Each row has a name. After each piece below comes the name of the row it's from, unless a question asks for something else. Each question is about the rows just above it.

[3.00 0.43 8.91 4.93 6.62]  K
[6.62 0.43 0.43 6.62 0.43]  D
[6.62 0.43 8.91 3.00 4.94]  U
Count of [6.62] in D:
2
q: [6.62 0.43 0.43 6.62 0.43]
D
How many times does D hold [0.43]?
3
Which row holds these entries in another order? [6.62 3.00 0.43 8.91 4.94]
U
How many times does U hold [4.94]?
1

[ 2.13  0.21  1.90 -0.04 -8.18 -7.39  0.57  2.94  0.07 -4.02 -1.72 -3.19
  0.02  4.44 -0.62  5.31  1.47 -1.92 -2.12  3.46  1.00 -1.72 -0.55 -1.12
 -4.43  5.14  1.83 -0.83  0.96  0.49  0.48 -1.07  5.23  3.72 -0.30 -5.38
 -2.08 -1.74 -0.30 -1.36  1.26  1.74  3.10 -1.15 -3.13 -2.60 -3.96  2.48
  0.11  5.53  3.41 -3.27  1.68  1.92 -1.37 -0.54 -1.55 -4.55  2.26  1.33
 -0.20 -1.75]  C
[ 2.13  0.21  1.90 -0.04 -8.18 -7.39 -4.43  2.94  0.07 -4.02 -1.75 -3.19
  0.18  4.44 -0.62  5.31  1.47 -1.75 -2.12  3.46  3.46  0.11 -0.55 -1.12
  0.11  5.14  1.83 -0.83  0.96  0.49  0.11 -4.43  5.23  3.72 -0.30  3.46
 -2.08 -2.34 -0.30 -1.36  1.26  1.74  3.10 -1.15 -3.13 -2.60 -3.96  2.48
  0.11  5.53  3.41 -3.27  1.68  1.92 -1.37 -0.54 -1.55 -4.55  2.26  1.33
 -0.20 -1.75]  F
[ 2.13  0.21  1.90 -0.04 -8.18 -7.39  0.57  2.94  0.07 -4.02 -1.72 -3.19
  0.18  4.44 -0.62  5.31  1.47 -1.92 -2.12  3.46  1.00 -1.72 -0.55 -1.12
 -4.43  5.14  1.83 -0.83  0.96  0.49  0.48 -1.07  5.23  3.72 -0.30 -5.38
 -2.08 -2.34 -0.30 -1.41  2.01  1.43  1.93 -0.51 -2.31 -3.51 -2.87  1.62
  0.70  5.42  4.65 -3.16  0.18  3.35 -1.54 -0.51 -3.26 -2.44  1.12  2.57
  0.46 -2.36]  Z
q: [ 2.13  0.21  1.90 -0.04 -8.18 -7.39  0.57  2.94  0.07 -4.02 -1.72 -3.19
  0.18  4.44 -0.62  5.31  1.47 -1.92 -2.12  3.46  1.00 -1.72 -0.55 -1.12
 -4.43  5.14  1.83 -0.83  0.96  0.49  0.48 -1.07  5.23  3.72 -0.30 -5.38
 -2.08 -2.34 -0.30 -1.41  2.01  1.43  1.93 -0.51 -2.31 -3.51 -2.87  1.62
  0.70  5.42  4.65 -3.16  0.18  3.35 -1.54 -0.51 -3.26 -2.44  1.12  2.57
  0.46 -2.36]
Z
Count of [-4.43] in F:
2
q: [ 2.13  0.21  1.90 -0.04 -8.18 -7.39  0.57  2.94  0.07 -4.02 -1.72 -3.19
  0.02  4.44 -0.62  5.31  1.47 -1.92 -2.12  3.46  1.00 -1.72 -0.55 -1.12
 -4.43  5.14  1.83 -0.83  0.96  0.49  0.48 -1.07  5.23  3.72 -0.30 -5.38
 -2.08 -1.74 -0.30 -1.36  1.26  1.74  3.10 -1.15 -3.13 -2.60 -3.96  2.48
  0.11  5.53  3.41 -3.27  1.68  1.92 -1.37 -0.54 -1.55 -4.55  2.26  1.33
 -0.20 -1.75]
C
Times [-1.75] occurs in F:
3

[ 0.61  3.05 -2.43 -5.12 -1.83] : N
[ 8.69 -2.88 -2.88 -2.88  8.69] : T
[-3.67  2.39 -1.23 -3.67 -1.24] : G
[ 1.23 -1.10  1.03 -0.46 -1.10] : A
[-3.19 -0.43  4.69  2.85 -1.40] : M
[ 3.56 -3.73 -4.01 -2.88  2.64] : W
[-3.19  3.19  4.69 -1.11 -1.40] : J
[-0.46 -1.57 -1.38  1.78 -0.46] : S
[-4.38  2.29  7.31  2.48 -2.80] : X
[ 0.61  2.39 -1.49  1.86 -0.89] : R
Times [-2.88] occurs in T:
3
Repeated in G:
[-3.67]
Times [-1.10] occurs in A:
2
Repeated in S:
[-0.46]
Count of [-1.24] in G:
1

[-6.54 -4.63  2.64 -4.63 -4.68 -3.96  5.90] = Q
[ 3.94  5.91 -4.63 -6.66  2.64 -1.17  5.56] = Y
[-4.68  5.91 -4.63 -6.66  2.64 -6.54 -3.96] = B
Times [-4.64] occurs in Q:
0
Which row holds these entries in another order? [ 2.64 -3.96 -4.63 -6.54 -4.68 -6.66  5.91]
B
Repeated in Q:
[-4.63]
Put [ 5.90 -3.96 -4.68 -4.63  2.64 -4.63 -6.54] back in order: which row is it?
Q
Which row holds these entries in another order? [-6.54 -4.68 -4.63 -4.63 -3.96  2.64  5.90]
Q

[-1.83 -4.26 -8.20  1.75 -4.26 -0.93 -4.26 -8.20 -8.20 -6.99]  P
[ 5.01  2.27  2.38 -9.23 -8.01  5.32  5.59 -5.79 -8.47  8.22]  V
[ 5.01  5.32  2.27 -8.47  5.01 -8.01 -5.79 -9.23  2.38  8.23]  E
How many times does P hold [-8.20]?
3
How many times does E hold [-8.47]?
1
Which row holds these entries in another order? [ 8.22 -8.47 -5.79  5.59  5.32 -8.01 -9.23  2.38  2.27  5.01]
V
Repeated in E:
[5.01]

[-7.39 -4.15  4.20 -7.48  5.24 -5.59 -7.96  7.87  4.14 -7.29 -7.80 -7.48
  4.86  1.75 -7.65 -6.94  8.57 -0.19 -7.54  7.32  6.01 -7.52  8.71  3.27
 -4.90  5.59 -7.43 -8.09  3.16  5.43 -5.59 -7.76  7.16 -1.62] -> mir
[-0.84  7.42 -7.48 -5.48 -7.26  1.77  5.92 -4.62  7.09 -5.48  1.47 -0.35
 -6.88 -8.04  5.03  3.89 -3.65 -7.86  6.67 -0.75 -7.76  3.19 -5.63 -5.48
 -5.48  7.35  4.28  1.64 -6.65 -4.36  4.91  4.43 -3.80  7.39] -> Zofek
[-8.46  1.79  3.73 -6.86  5.52  5.86 -5.80  6.07  8.33 -4.48 -6.39 -8.45
  6.20 -1.91 -6.29 -3.91  7.17 -6.29 -5.64  7.84  5.61 -8.46  6.45  2.63
  1.09  8.76 -6.72 -7.87 -0.19  6.04 -4.18 -6.68  4.61  1.82] -> Virar
[ 6.84 -3.40 -3.08  6.73 -4.21 -7.16  4.82  6.07 -8.76  2.78  6.86  2.78
 -6.21  2.09  7.35  2.78 -7.80  7.56  6.07 -7.89 -5.19  7.88 -6.58  6.07
 -0.31 -6.92  6.17  7.75  2.79 -5.04  2.78  7.42 -5.22 -4.19] -> pupi
Which value appears more than once in Zofek?
[-5.48]
The row with [-8.46  1.79  3.73 -6.86  5.52  5.86 -5.80  6.07  8.33 -4.48 -6.39 -8.45
  6.20 -1.91 -6.29 -3.91  7.17 -6.29 -5.64  7.84  5.61 -8.46  6.45  2.63
  1.09  8.76 -6.72 -7.87 -0.19  6.04 -4.18 -6.68  4.61  1.82] is
Virar
Count of [2.78] in pupi:
4
q: [ 6.84 -3.40 -3.08  6.73 -4.21 -7.16  4.82  6.07 -8.76  2.78  6.86  2.78
 -6.21  2.09  7.35  2.78 -7.80  7.56  6.07 -7.89 -5.19  7.88 -6.58  6.07
 -0.31 -6.92  6.17  7.75  2.79 -5.04  2.78  7.42 -5.22 -4.19]
pupi
q: [-7.39 -4.15  4.20 -7.48  5.24 -5.59 -7.96  7.87  4.14 -7.29 -7.80 -7.48
  4.86  1.75 -7.65 -6.94  8.57 -0.19 -7.54  7.32  6.01 -7.52  8.71  3.27
 -4.90  5.59 -7.43 -8.09  3.16  5.43 -5.59 -7.76  7.16 -1.62]
mir

[ 0.41 -6.51 -6.84 -1.94] -> fudul
[ 7.21  4.71  2.99 -7.54] -> Narek
[-1.06 -6.78 -1.06 -0.24] -> bidiz
[-7.45 -1.56 -1.95  7.46] -> seso
[-5.94  5.74  5.05  6.65] -> visu
[-6.42  4.78  6.40  7.43] -> kov
[-7.36  3.43  3.59  8.48] -> Kovaz
[-5.50  5.59  5.59  5.59] -> damob
[ 7.95  4.55  5.65 -7.00] -> nuz
[ 8.87  4.03 -6.98 -6.98] -> labu
[-6.51 -6.84 -1.93  0.41] -> sakub
The value that bidiz holds more than once:
[-1.06]
[-6.84 -1.94  0.41 -6.51] is which row reordered?
fudul
Which value appears more than once in damob?
[5.59]
Which value appears more than once in labu?
[-6.98]

[ 4.07  4.07 -5.29  4.07  3.23 -3.26 -0.11  4.07 -0.60]  silez
[-4.21  6.20  0.39 -3.57  0.78  0.51 -0.96 -2.90  2.57]  zigo
[ 5.50 -2.23 -9.15  6.20  2.72  5.50  4.22 -0.18  5.50]  raf
[-0.96 -3.57 -2.90  2.57 -4.21 -4.21  0.51  0.39  0.78]  Zere
Which row holds these entries in another order? [-4.21  0.51  0.39  0.78 -0.96 -3.57 -2.90  2.57 -4.21]
Zere
Count of [5.50] in raf:
3
Put [-0.96 -2.90  2.57 -4.21  6.20  0.39 -3.57  0.78  0.51] back in order: which row is it?
zigo
Which value appears more than once in Zere?
[-4.21]
Repeated in silez:
[4.07]
Which row holds these entries in another order? [ 0.51 -4.21  0.39  0.78 -4.21 -2.90  2.57 -0.96 -3.57]
Zere

[ 2.55  1.88  1.21  0.43 -0.25 -0.98 -1.72 -2.38 -2.86 -3.28 -3.50  1.21
  1.21 -3.32 -3.04 -2.55 -2.05 -1.34  1.21  0.09  0.90  1.59  2.23] : fug
[ 1.38  3.61 -3.39 -6.62 -5.60 -0.46 -1.87 -1.61 -1.50 -3.46 -1.26  5.62
  1.69 -5.92 -2.27  6.96  3.96 -3.44 -6.47 -0.06  1.26  3.42  4.40] : mefuf
[ 5.62 -0.06 -5.60 -6.62 -2.27  3.96  6.96  4.40 -1.87 -6.47 -5.92 -0.46
  5.38  6.74  2.82 -3.54 -6.92 -4.65  1.44  6.39  6.16  0.84 -5.03] : gis
[ 5.62 -0.06 -5.60 -6.62 -2.27  3.96  6.96  4.40 -1.87 -6.47 -5.92 -0.46
  1.38 -1.61 -3.46 -3.44 -1.50  1.26  3.42  3.61  1.69 -1.25 -3.39] : Dida
[ 5.62 -0.06 -5.60 -6.62 -2.27  3.96  6.96  4.40 -1.87  3.33 -5.92 -0.46
 -4.53 -5.60  3.33 -0.50  3.33  5.50  4.85  1.97 -1.95 -4.96 -5.56] : Voz
q: [ 5.62 -0.06 -5.60 -6.62 -2.27  3.96  6.96  4.40 -1.87  3.33 -5.92 -0.46
 -4.53 -5.60  3.33 -0.50  3.33  5.50  4.85  1.97 -1.95 -4.96 -5.56]
Voz
Put [-0.50  3.33  5.50  4.85  1.97 -1.95 -4.96 -5.56  5.62 -0.06 -5.60 -6.62
 -2.27  3.96  6.96  4.40 -1.87  3.33 -5.92 -0.46 -4.53 -5.60  3.33] back in order: which row is it?
Voz
Repeated in fug:
[1.21]
Which row holds these entries in another order? [-3.39  5.62 -0.06 -5.60 -6.62 -2.27  3.96  6.96  4.40 -1.87 -6.47 -5.92
 -0.46  1.38 -1.61 -3.46 -3.44 -1.50  1.26  3.42  3.61  1.69 -1.25]
Dida

[-0.94  0.36 -1.49 -1.49 -0.91 -2.18] : Komo
[ 3.11  0.69  0.07  1.58 -0.80 -3.56] : gimo
[-1.17  4.00 -0.64  1.17 -1.77  2.74] : gupe
[-3.56  3.11  1.58  0.69  0.08 -0.80] : Pul
[ 0.36 -4.48 -2.18 -0.91 -1.48 -0.94] : Lufud
[-2.25 -2.25 -4.96 -0.30  4.36 -2.04] : dutov
[-4.09 -7.00 -0.29  5.96 -1.46  5.96] : Detu
[-4.52 -1.29  1.01 -0.40 -3.46  0.19] : tufaf
The value that Detu holds more than once:
[5.96]
Times [0.36] occurs in Komo:
1
Which row holds these entries in another order? [-0.94  0.36 -4.48 -2.18 -0.91 -1.48]
Lufud
[-1.77 -1.17 -0.64  1.17  2.74  4.00] is which row reordered?
gupe
Which value appears more than once in dutov?
[-2.25]
Times [-1.49] occurs in Komo:
2
Put [ 0.69  0.07  1.58 -0.80 -3.56  3.11] back in order: which row is it?
gimo

